A small network was shown many inputs. Here are its activations along a few directions, one row for each input.
Each table varies a few parts of the input and shows all the possible inputs, shuffled.
Descriptions start from the smaller parts, as in this example, which fits no table here: one of 6 places along a line, together with either a single point or one of 9 places around a ring or (one of 2 separate values, together with one of 5 places around a ring).
Shared parts are said once, and a part with two or three values counts as separate values.

Other details of the inputs shift rows strongly along two fixed directions, in all tables alike. That doesn't count.
To show where, the next rows are all for the same input, with only those details redrawn:
[ 61  -6  16 -19  50  60 -16  59  34  43   7 -70]
[-16  20  -3  11  33  51   8  -2  64  50 -76 -51]
[ 62  -6  16 -19  50  61 -16  60  34  42   7 -70]
[ -4   0   3   5  20  33   0   6  38  29 -34 -35]
[ 36 -68  21 -16 -22 -23 -25  32 -47 -37 106  20]
[-16  20  -3  11  33  51   8  -2  64  51 -76 -51]
[-52 -20  -3  19 -24 -13   6 -35  10  -6 -21  19]
[-52 -20  -4  20 -25 -13   6 -36  10  -7 -21  20]

A family of inputs:
r1: [-33  62  16   9  38  39  -1 -57  44  54 -85  11]
r2: [ 75 -35  19 -36  30  46 -29  57   7  20  45 -61]
r3: [-51 -20  -4  20 -24 -13   6 -35  11  -6 -21  19]
r4: [ 41  -2  -1  -6 -17 -31   0  53 -34 -43  43  -1]
r5: [-34  47   0   1 -32 -16 -14 -48  -2   9 -17  54]
r6: [ 40  -6   4   1 -14 -28   8  42 -41 -36  50  -9]
r7: [-41 -11  -8  29 -17 -24  17 -26  -7  -7 -33  25]
r8: [ 67  57  -6 -40  71  68 -25  40  -1  51  33 -48]
r9: [ 44  17  26 -24 -10  -3 -30   4 -39   8  73  26]
r10: [ 38  37  33 -20  43  56 -25  11   7  52  -2 -10]
r11: [ 81  -7  10 -26  24  26 -21  67  11  24  56 -67]
r12: [-24 -11 -14  21 -43 -59  13 -19 -30 -26  15  29]
r13: [-25  -8 -21  15 -49 -61   5 -11 -22 -33   7  38]
r14: [-44  -5 -23   0 -50 -28  -4 -37  22 -12 -27   6]
r15: [-42  29 -29 -10 -23 -25 -17 -43 -38 -23  31  68]
r16: [ 45 -54   8 -29 -41 -35 -28  22 -43 -34 106  -3]
r17: [  1  39  -1  21  52  38  29   8  48  22 -93 -45]
r18: [ 39  14  10   4  40  37  14  51   7   9 -25 -45]
r19: [-38  -5  -6  22 -16 -23  47 -13 -15 -28 -43  28]
r20: [-21  -5 -13  15 -42 -56  42  -8 -36 -46   4  31]
r21: [ 43 -45   4 -24 -39 -42 -30  42 -36 -41 104  14]
r22: [ 34 -22  12 -38  24  -7 -36   2 -73 -30 117  55]
r23: [-14  11  -5  17  21   1  47  -6  19  -8 -69  -2]
r24: [-48  46 -14  -2  35  37  -3 -44   0  29 -37  23]
r25: [-43 -29  -4   7 -21 -16   1 -53  17 -13 -25  14]
r26: [-32  19 -24  15 -34 -41  42  -5  -3 -33 -46  23]
r27: [-34 -13  -7  27  -6 -30  17 -33   1 -13 -32  27]
r28: [-44 -21  -2  19 -14 -20   6 -43  18 -12 -21  22]
The inputs of r16 and r2 match in every part but one. If r12 is changed in the same way as r16 into r2, which row does it become? -> r7
What is each input in this table made of? -> one of 4 places along a line, together with either one of 2 separate values or one of 5 places along a line
List by row number the other rows that have the place on the line of 4 in common with r14. -> r4, r5, r13, r15, r21, r26

A family of inputs:
r29: [ 77  -2  14 -22  23  23  -8  69   2  10  29 -52]
r30: [-34 -13  -5  22 -36 -49  24 -22 -16 -40 -14  38]
r31: [-55 -14 -17  21 -41 -42  22 -34 -16 -38 -13  35]
r32: [ 79 -25  12 -23  31  24 -17  73 -15   5  68 -49]
r33: [-61 -20  -4  17 -23 -21   7 -59   3 -14 -24  39]
r34: [-50 -18   3  15 -29 -24   2 -52   4 -13 -15  36]
r35: [-10  52 -11  -3  41  45   0 -13  31  42 -52 -22]
r36: [ 33 -55  24 -12 -25 -27 -21  26 -45 -36  89  27]
r37: [ -9  58  -6   2  28  38  -1 -18  38  47 -61 -20]
r38: [-44 -24  -1   9 -42 -35  -6 -50  -6 -20   5  39]
r39: [ 20 -55   9 -19 -17 -23 -25   6 -40 -35  88  23]
r40: [  2  26 -10  13  34  26  29  13  39  19 -75 -38]
r41: [-10  49 -12  -4  22  31  -4 -15  27  37 -40 -13]
r42: [-43   7   2  10 -27 -30  -1 -49 -27 -19   7  62]
r43: [-56  14 -14   7 -36 -33  -2 -55 -21 -16   2  58]
r44: [-51 -31  -1  18 -34 -31   6 -38 -16 -28   0  46]
r45: [ 82   1  23 -38  48  36 -28  57 -30  13  71 -16]
r46: [  4  26 -18   5  13  11  19  17  35  14 -54 -38]
r47: [ 81 -16  21 -21  24  19  -6  72 -11   0  46 -40]
r48: [-10  13  -3  16  24  25  18   1  30  27 -53 -30]
r49: [ 72 -11  21 -13  32  29  -9  64   2  19  35 -48]
r50: [-52   6 -11   6 -25 -29  -1 -51 -30 -23  12  58]
r51: [ -1  56  -3  -2  30  39  -3 -11  35  46 -53 -21]
r52: [-50 -18  -8  24 -35 -39  26 -33 -19 -36 -17  41]
r53: [ -3  30 -19  11  29  24  25  13  42  18 -72 -45]
r54: [ 77   8  25 -32  39  32 -27  51 -20  17  61 -16]
r55: [-23  21 -11   9  26  40   7  -7  51  36 -67 -39]
r56: [ -9  21  -9  -4  23  38  -4 -12  55  43 -54 -41]
r57: [ -8  26 -15   6   8  17  18   7  35  20 -55 -37]
r58: [ -2  37 -13  12  17  16  24   7  48  24 -82 -42]
r59: [ 38 -56   9 -14 -38 -45 -19  34 -61 -45 113  22]
r60: [-47 -21  -1  16 -48 -38  -1 -38 -10 -24   1  39]
r61: [ 79 -24  15 -33  21  28 -30  70  -5  11  68 -44]
r62: [ 37 -35  19 -25 -10 -28 -26  15 -78 -40 114  55]
r63: [-50 -14  -6  25 -49 -46  12 -39 -12 -23  -8  34]
What is each input in this table made of? -> one of 5 places around a ring, together with either one of 2 separate values or one of 5 places along a line
The inputs of r34 and r33 match in every part but the place on the ring of 5. If r36 is changed in the same way as r34 into r33, which row does it become? -> r44
List by row number the other rows that have the place on the ring of 5 in common with r29. -> r37, r38, r51, r58, r60, r63
List by row number the other rows that have the place on the ring of 5 in common with r55. -> r31, r32, r35, r39, r50, r53

A family of inputs:
r64: [-21 -19   1   1 -16 -10   9 -12 -20 -15  13  15]
r65: [-47  -5 -17  18 -35 -20  11 -18  19 -11 -36  13]
r66: [ 21 -12   1 -15   3 -15   5  15 -35 -34  41  24]
r67: [  3 -15   0  -7 -31 -18  -2   4 -21 -17  36   7]
r68: [ 61 -13   2 -18  22  21 -11  45  22  17  16 -60]
r69: [ -3  11 -13  -5 -20 -26   7  -5 -18 -27   5  22]
r70: [ 54  22  -4 -15  32  26 -14  49   3  23  29 -44]
r71: [  5 -30  14   6 -21 -21  -1  17 -15 -23  26  18]
r72: [  9 -14  -3  -4   5 -12  -3  11 -36 -15  51  18]
r73: [-60  29 -12  33 -15 -21  19 -49   3   7 -53  30]
r74: [ 25 -13   1  -3  33  27   3  18  27  16 -17 -48]
r75: [-12  59  -3  14  31  25  24 -11  40  28 -90 -20]
r76: [-25 -15   3  20 -16 -24  15 -28  14  -6 -25   7]
r77: [-22  17  -9  16  30  42  13   6  51  30 -80 -41]
r78: [ 44   5  14 -30  47  51 -32  22   7  29  33 -22]
r79: [-31   4   7  15 -23 -12  14 -25  -4  -1 -23  15]
r80: [  6 -11  15 -11 -10  -4 -25 -19 -24   0  41  39]
r81: [ -9  -2   3 -18 -14  -8 -30 -21 -13   0  36  26]
What is each input in this table made of? -> one of 3 separate values, together with either a single point or one of 5 places along a line
The inputs of r77 and r71 match in every part but the choice among 3 separate values. If r78 is changed in the same way as r77 into r71, which row does it become? -> r80
List by row number the other rows that have the choice among 3 separate values in common with r67. -> r65, r68, r69, r70, r81
Change only the choice among 3 separate values in r74. List by row number the other rows that result. -> r68, r76
